Each row below holds a small network's activations on one input, seen along a few directions.
In each table, some parts of the input vary, and every possible input appears once, in random order.
A made-up example of a description, with smaller parts first: one of 3 separate values, together with either a single point or one of 11 places along a line or (one of 4 places along a line, together with one of 5 places around a ring).
Shared parts are said once, and a part with two or three values counts as separate values.
In the rows, zero is written as 128.

Other details of the inputs shift rows strongly along two fixed directions, in all tables alike. That doesn't count.

A family of inputs:
r1: [115 115 131 133 130 131 127 121 123 136 121 124 118]
r2: [104 107 131 136 148 134 120 124 126 154 120 124  99]
r3: [124 127 132 135 128 141 138 132 116 127 134 133 132]
r4: [102 112 133 130 148 138 126 116 125 156 114 126  98]
r5: [ 90 111 124 139 148 154 122 135 119 145 122 125  99]
r6: [160 145 117 115 104 105 131 125 143 107 125 117 152]
r7: [115 131 110 131 136 135 124 135 127 132 124 125 115]
r8: [125 118 132 128 141 120 121 126 137 137 130 127 115]
r9: [127 120 136 130 133 124 125 127 131 122 135 129 129]
r10: [151 113 224 135 127 183 179 158  78 144 184 181 198]
r11: [141 140 126 124 127 127 132 142 131 116 144 134 143]
r12: [151 138 128 118 118 105 121 131 135 109 136 128 146]
r13: [153 149 100 121 111  98 121 121 144 100 123 113 141]
r14: [ 88 116 121 143 155 153 122 136 116 137 130 131  95]
r15: [134 138 122 119 121 125 131 123 135 120 121 122 134]
r16: [ 97 123 113 135 142 149 128 136 117 145 118 128 102]
r17: [145 127 155 125 119 130 144 122 122 123 138 137 155]
r18: [130 133 122 142 109 131 113 120 147 137 120 136 107]
r19: [142 125 131 122 122 110 129 118 137 134 123 121 131]
r20: [146 132 118 123 115 101 119 116 142 112 122 115 137]
r21: [152 138 127 118 109 107 127 126 129 117 126 125 148]
r22: [133 142 118 125 123 124 133 121 128 116 123 125 133]
r23: [135 146 115 120 124 126 134 127 131 122 122 127 134]
r24: [144 141 112 118 120 108 119 129 148 106 129 117 135]
r25: [ 98 114 124 136 144 139 116 131 115 145 119 127 103]
Each input here is: either a single point or (one of 4 places along a line, together with one of 6 places along a line).

A family of inputs:
r26: [128 122 133 127 129 135 127 128 130 140 128 131 123]
r27: [142 138 115 112 121 108 118 118 140 117 117 119 131]
r28: [123 121 136 132 136 131 129 124 125 131 130 123 127]
r29: [126 126 133 132 125 134 131 129 127 138 123 134 122]
r30: [124 123 135 124 133 136 131 125 125 130 129 125 124]
r31: [138 145 106 116 123 106 123 127 138 117 123 115 131]
r32: [122 126 130 131 127 136 134 121 117 130 127 127 126]
r33: [122 132 126 130 132 135 129 137 127 134 135 131 124]
r34: [121 123 130 131 140 131 126 130 124 126 132 128 130]
r35: [122 129 133 131 129 135 132 125 130 134 132 130 122]
r36: [140 138 109 118 119 107 128 122 140 114 115 117 131]
r37: [119 121 132 133 129 132 122 134 128 125 135 132 125]
r38: [127 120 135 128 135 126 130 127 122 138 126 129 124]
r39: [143 133 110 126 122 105 118 121 149 116 123 117 131]
r40: [126 125 135 132 133 130 125 127 127 133 130 137 121]
r41: [124 126 132 129 128 136 131 127 121 138 120 127 129]
r42: [125 123 136 134 133 131 121 126 129 134 130 133 125]
r43: [137 142 107 118 121 108 124 123 138 109 117 119 131]
r44: [122 131 126 130 131 138 130 136 119 130 126 126 129]
r45: [125 128 127 128 132 138 126 138 127 131 135 130 123]
r46: [125 127 133 129 128 132 131 127 130 142 129 133 124]
r47: [120 129 133 124 134 131 131 126 124 135 127 132 128]
r48: [128 120 135 135 132 130 124 127 130 140 129 130 125]
r49: [143 136 117 120 123 103 124 116 139 114 120 114 127]
r50: [123 128 129 134 124 137 127 124 122 133 127 137 125]
r51: [123 130 133 133 126 139 126 128 126 133 123 134 126]
r52: [139 137 104 121 117 109 127 117 136 115 118 117 134]
r53: [123 124 124 135 126 137 133 128 125 132 129 132 126]
r54: [122 130 133 129 130 134 128 127 129 136 129 136 124]
r55: [125 126 134 127 130 137 124 128 129 134 129 135 123]
r56: [126 121 131 133 135 130 130 131 130 131 132 133 122]
r57: [216 148 199 119  88 134 182 157 103  99 196 167 246]
r58: [141 129 118 118 116 100 118 119 138 121 118 115 131]
r59: [121 126 128 130 132 134 133 131 132 135 132 132 125]
r60: [137 128 113 119 119 102 120 123 141 114 121 114 133]
r61: [121 125 129 123 137 136 128 132 124 126 131 129 127]
r62: [122 130 127 128 132 134 132 138 119 129 128 129 125]
r63: [123 126 128 135 127 140 131 132 129 132 125 130 127]
r64: [140 133 117 124 113 104 117 118 145 114 123 115 126]
r65: [124 124 129 129 126 133 133 123 117 138 124 130 128]
r66: [154 129 141 125 123 117 138 131 131 117 142 130 161]
r67: [121 127 129 129 128 134 130 122 116 132 125 133 128]
r68: [126 123 136 134 133 131 130 126 128 131 132 130 119]
r69: [126 127 128 133 135 131 126 137 124 130 136 132 121]
r70: [126 121 134 123 132 133 129 127 125 139 125 127 126]
r71: [120 121 130 128 132 129 125 138 119 129 133 126 127]
r72: [125 125 128 135 135 133 123 136 127 131 136 129 125]
r73: [119 128 124 130 132 137 131 128 117 125 129 131 129]
r74: [148 137 126 118 122 105 125 121 135 115 125 126 139]
r75: [139 145 106 124 116 114 119 123 144 110 118 119 131]
r76: [126 127 132 134 124 138 129 128 127 139 122 131 126]
r77: [119 131 128 130 133 136 129 132 130 129 134 134 125]
r78: [140 138 110 119 127 103 121 122 139 109 122 118 130]
r79: [118 130 128 125 137 133 132 131 124 129 132 130 129]
r80: [122 120 137 132 126 130 121 129 127 132 130 134 123]
r81: [120 119 138 127 130 127 123 128 122 131 127 130 127]
r82: [123 125 130 133 136 132 127 132 127 126 135 135 122]
r83: [124 126 127 124 136 135 128 137 122 130 132 126 126]
r84: [124 127 134 133 126 137 133 127 127 130 127 131 121]
r85: [122 126 134 129 129 135 136 126 122 129 124 127 124]
r86: [142 143 113 121 113 108 120 120 143 116 114 124 127]
r87: [135 133 112 119 121 103 116 124 139 109 123 116 132]
r88: [125 124 134 129 130 138 129 126 130 131 132 128 121]
r89: [123 126 133 125 132 130 133 126 125 142 126 129 127]
r90: [124 132 126 135 128 141 127 138 124 130 128 129 126]
r91: [119 129 127 130 133 139 130 131 121 125 126 128 130]
r92: [124 119 131 129 139 128 133 130 124 130 130 129 126]
r93: [143 138 114 117 115 105 126 119 138 122 112 118 130]
r94: [140 141 114 121 116 112 125 116 138 114 114 112 132]
r95: [121 129 133 128 129 137 129 126 121 132 121 130 129]
r96: [123 125 129 133 128 136 134 133 129 131 127 133 124]
r97: [121 129 128 133 130 138 130 134 127 125 129 135 123]
r98: [121 116 132 133 128 130 126 132 130 130 133 130 125]
r99: [121 129 124 135 128 139 129 129 122 126 132 135 126]
r100: [129 122 135 132 131 129 128 128 127 139 129 133 121]
r101: [125 122 136 136 133 133 126 125 130 132 133 127 124]
r102: [120 118 138 129 129 129 128 126 123 129 130 124 125]
r103: [141 145 105 123 115 109 120 129 141 114 119 119 125]
r104: [122 128 134 126 130 133 131 128 121 132 122 133 125]
r105: [121 125 128 130 131 138 134 130 124 131 123 126 131]
r106: [145 136 120 126 111 116 128 120 133 126 124 127 136]
r107: [123 124 129 131 139 131 125 135 121 130 133 125 128]
r108: [122 122 130 133 128 131 122 139 125 130 136 129 123]
r109: [123 129 133 135 125 141 131 126 127 131 126 128 124]
r110: [125 117 137 132 125 128 124 129 128 138 129 131 123]
r111: [123 130 122 135 127 138 128 134 120 131 132 132 124]
r112: [126 119 136 131 135 128 127 126 124 139 126 126 128]
r113: [123 126 129 128 133 139 126 133 130 127 134 133 124]
r114: [123 120 130 124 136 135 132 131 127 131 129 127 128]
r115: [122 124 130 135 136 134 123 131 129 127 135 131 126]
r116: [124 126 129 128 139 129 129 136 119 129 133 128 124]
r117: [120 128 134 126 133 133 135 124 125 133 129 126 126]
r118: [123 127 129 136 124 138 132 122 123 131 129 130 123]
r119: [119 125 128 126 136 132 136 130 127 134 129 128 129]
r120: [141 136 117 120 124 103 116 116 140 117 118 117 133]
r121: [125 122 129 128 132 137 130 132 132 132 132 131 124]
Q: Changing only one part turns r100 into r38. The same change can be made to r99. Which row results?
A: r73
Q: Changing only one part turns r55 into r27. The same change can be made to r51. Which row results?
A: r95
Q: Changing only one part turns r40 into r74. The same change can be made to r110. Which row results?
A: r58
Q: What is each input in this table made of?
A: one of 2 separate values, together with one of 6 places along a line, together with one of 8 places along a line
Q: Which other rows does r87 become when the choice among 2 separate values takes its other values? List them by row number.
A: r37
Q: Which other rows does r108 become when the choice among 2 separate values takes its other values? List them by row number.
A: r71

A family of inputs:
r122: [ 87 111 131 140 140 177 145 147 118 171 122 138  92]
r123: [ 92 134  65 117 151 112  98 128 117 133  88  94  95]
r124: [174 156 139 113  85 122 143 102 160 122 113 130 163]
r125: [135 136 145 126 140 156 142 161 136 120 163 141 146]
r126: [139  80 205 143 141 124 117 135 125 159 165 158 132]
r127: [ 75 113 124 151 154 159 104 151 116 121 143 146  87]
r128: [ 85 134  68 106 155 101  98 124 128  93 100  94  93]
r129: [ 96 117 121 158 140 161 107 153 109 153 134 145 101]
r130: [ 81 110 111 147 164 147 125 137 115 109 142 122 101]
r131: [123 142  90 134  92 109  97 100 141 123  85 113  91]
r132: [180 160 149 125  80 118 133 100 148 123 123 152 160]
r133: [ 79 117 113 125 138 145 125 109  94 148  81 110  93]
r134: [ 90 124 144 123 147 161 142 102 100 165  93 135 109]
r135: [ 84 105 127 155 134 163 138 111 101 151 108 121  95]
r136: [142 126 179 145 113 170 161 156 101 157 164 180 148]
r137: [127 142  82 120  93 108 109 103 156 117  79  91 104]
r138: [142  80 210 115 154 117 142 132 104 152 161 141 165]
r139: [146  73 220 132 141 141 142 145 127 157 174 150 161]
r140: [165 151 155 132 122 137 136 157 131 108 177 163 162]
r141: [168 143 145 115 106 123 142 158 143  73 170 134 189]
r142: [153 163  99  93 137  92 126 133 136  92 130 113 150]
r143: [170 148 112 121 100 114 127 151 146 107 140 119 172]
r144: [126 138 120 135 122 132 139  87 138 139 102 125 118]
r145: [174 149 103 130 109  99 133 135 135  99 143 116 172]
r146: [135 150  64 122 114  87 124 104 153 121  95  99  99]
r147: [161 160  98  94 106  86 141 120 130 114 106 114 148]
r148: [ 84 117 123 149 179 166 136 144 114 140 148 135  95]
r149: [170 105 139 119 127  57 113 100 162 117 136 105 142]
Q: What is each input in this table made of?
A: one of 4 places along a line, together with either a single point or one of 6 places along a line
Q: Changing only the place on the line of 4 turns r139 into r149. The same change can be made to r141. Which row results?
A: r130
Q: Which other rows does r127 become when the place on the line of 6 takes its other values? List them by row number.
A: r129, r131, r132, r136, r140
Q: Which other rows does r124 become when the place on the line of 4 takes its other values? List them by row number.
A: r132, r134, r144
Q: Which other rows does r142 become when the place on the line of 6 takes its other values? List them by row number.
A: r123, r128, r133, r134, r147
